These are the activations of a small neural network, seen along a few directions. Each row is one input.
Each table varies a few parts of the input and shows all the possible inputs, shuffled.
Descriptions start from the smaller parts, as in this example, which fits no table here: one of 4 places along a line, together with either a single point or one of 9 places along a line or (one of 2 separate values, together with one of 5 places around a ring).
Shared parts are said once, and a part with two or three values counts as separate values.

Other details of the inputs vary at random and push rows far along two fixed directions, the same in every table; ignore that.

Rows:
r1: -1 -19 24 5 -4 -23 -18 44 -9 -4 41 -10 -3
r2: -14 -53 10 -6 17 93 10 3 31 26 23 0 11
r3: 21 15 -9 1 -33 -94 -37 20 -26 -49 5 -4 1
r4: -10 27 -11 -5 14 21 35 -17 -4 19 -17 5 0
r5: 3 17 -10 12 3 22 22 -21 3 9 -39 7 -5
r6: 1 37 -26 11 1 -9 25 -22 -11 12 -48 10 9
r7: -5 -14 24 -1 2 3 1 17 0 2 28 7 -4
r8: 1 -34 34 -2 10 21 -5 15 4 0 28 5 -10
r9: 11 35 -21 -2 -5 -4 17 -32 -5 0 -50 18 0
r10: -4 -21 20 -7 13 6 -4 19 7 8 36 -4 -16
r11: -5 30 -10 2 8 18 26 -13 -2 25 -25 14 3
r12: 12 -33 25 -8 6 -22 -32 28 2 -13 46 -12 -24
r13: 6 2 0 10 -16 -58 -16 27 -19 -20 10 -12 6
r14: 0 45 -22 -1 -3 -21 14 -23 -8 7 -28 24 3
r15: -16 -51 6 -6 2 60 -15 4 17 14 33 -9 -2
r16: -4 -46 27 7 19 29 4 25 12 16 31 -24 -16
r17: 1 34 -48 -1 -24 -65 -31 -6 -5 -33 -17 5 33
r18: 4 34 -27 5 0 -14 20 -25 -10 -12 -40 -2 -2
r19: 4 19 -4 -5 8 19 17 -27 2 13 -26 23 -5
r20: 12 3 3 -2 -34 -54 -48 9 3 -23 37 -35 23
r21: 4 12 -8 -11 8 20 28 -29 1 2 -31 5 -8
r22: 8 -35 25 13 -8 -15 -23 35 -3 -19 28 -18 -10
r23: -28 -4 -3 -9 18 70 10 -29 21 20 -25 8 16
Description of these inputs: either a single point or one of 4 places along a line or (one of 3 separate values, together with one of 6 places around a ring).
- Which other rows does r6 become when the choice among 3 separate values takes its other values? List them by row number. => r13, r16

Rows:
r24: -10 -22 5 -16 -11 -44 -64 35 1 -21 51 10 7
r25: -12 -40 19 8 11 59 12 18 15 37 32 -15 13
r26: 4 7 -2 -26 -16 -55 -42 11 -9 -35 39 5 13
r27: 10 68 -4 -5 26 -72 51 10 -52 7 -9 24 -47
r28: -30 -64 62 -4 15 69 -3 30 21 19 75 -17 7
r29: 9 25 -1 3 -27 -70 -31 -6 -14 -23 3 -28 2
r30: 14 -50 24 -6 4 -14 -60 32 17 -3 45 -20 -26
r31: -8 -39 37 1 -1 53 5 12 5 19 38 -12 7
r32: 2 7 -3 11 -6 6 24 -20 -16 -19 -50 -12 -2
r33: 11 -1 72 18 27 29 54 22 -5 43 -6 37 -38
r34: 13 18 -33 20 -17 -67 4 7 -15 -30 -43 -23 5
r35: -3 -3 -14 -9 -6 11 -10 -10 0 5 -2 21 3
r36: 8 -17 -17 18 9 30 7 5 5 -5 -39 -1 -12
r37: -8 11 -14 1 -21 -89 -50 43 -12 -25 50 -22 32
r38: 28 -12 0 -6 13 28 23 -27 4 -19 -35 2 -8
r39: 7 -32 -4 6 6 16 -11 -1 0 -18 -28 6 -22
r40: 10 32 -13 -16 4 24 26 -58 12 6 -37 7 0
r41: -8 -6 12 -10 1 69 32 -39 18 15 1 19 3
r42: -16 -13 -6 -2 -9 -32 -49 49 10 -9 53 -4 14
r43: -4 20 -19 6 16 51 23 -31 22 31 -36 2 2
r44: -7 33 -23 2 8 21 35 -38 10 26 -42 -10 16
r45: -11 79 -77 5 -23 -24 23 -42 -18 -1 -61 34 31
- Describe the family of inputs behind these rows. => either one of 2 separate values or (one of 4 places along a line, together with one of 5 places around a ring)

Rows:
r46: -13 20 2 4 6 20 33 -14 -8 16 -13 23 11
r47: -6 -9 -18 3 -2 -12 -33 9 13 -11 10 -8 16
r48: 4 -3 10 -5 1 -18 -7 16 -8 -9 9 16 -1
r49: -6 -10 13 1 2 -29 -18 31 -9 1 40 -7 -12
r50: 11 -10 11 6 -7 -13 -10 8 -5 -21 -4 6 -13
r51: -4 37 -54 -3 -19 8 12 -41 -14 -5 -47 12 29
r52: 7 -8 4 -1 0 -15 -12 4 -5 -15 -2 -3 -25
r53: -2 48 -35 -19 -19 -10 20 -57 -6 -10 -32 16 30
r54: -26 -48 24 -4 16 97 -1 -8 36 39 7 -7 10
r55: 0 0 2 -11 8 -20 -9 13 -7 -4 11 8 -12
r56: -2 2 3 5 0 -20 2 18 -7 -2 7 -18 -7
r57: 2 -1 11 12 -8 -17 4 21 -7 -7 4 -9 4
r58: 8 -10 4 5 4 -20 -3 7 -8 -8 -2 -17 -12
r59: 17 -6 4 7 0 -20 -6 7 -1 -2 0 -14 -11
r60: -14 10 -37 -1 3 38 21 -27 15 6 -29 10 22
r61: 17 -5 4 2 -5 -15 -15 3 2 -8 1 0 -23
r62: 0 23 -5 5 6 20 34 -14 3 22 -24 -2 1
r63: -4 -34 32 -10 29 69 17 6 23 37 21 12 -18
r64: 12 -11 11 11 -4 -19 -2 11 -8 -14 -4 -8 -2
r65: -3 5 8 -11 -10 -4 -20 -7 6 -15 24 -13 17
r66: 1 10 4 3 -1 -20 -5 12 -5 12 22 4 -5
- Describe the family of inputs behind these rows. => either one of 2 separate values or one of 4 places along a line or (one of 3 separate values, together with one of 5 places around a ring)
- Which of the alternatives is r65? => one of 2 separate values
- Which other rows does r52 become when the choice among 3 separate values takes its other values? List them by row number. => r50, r61
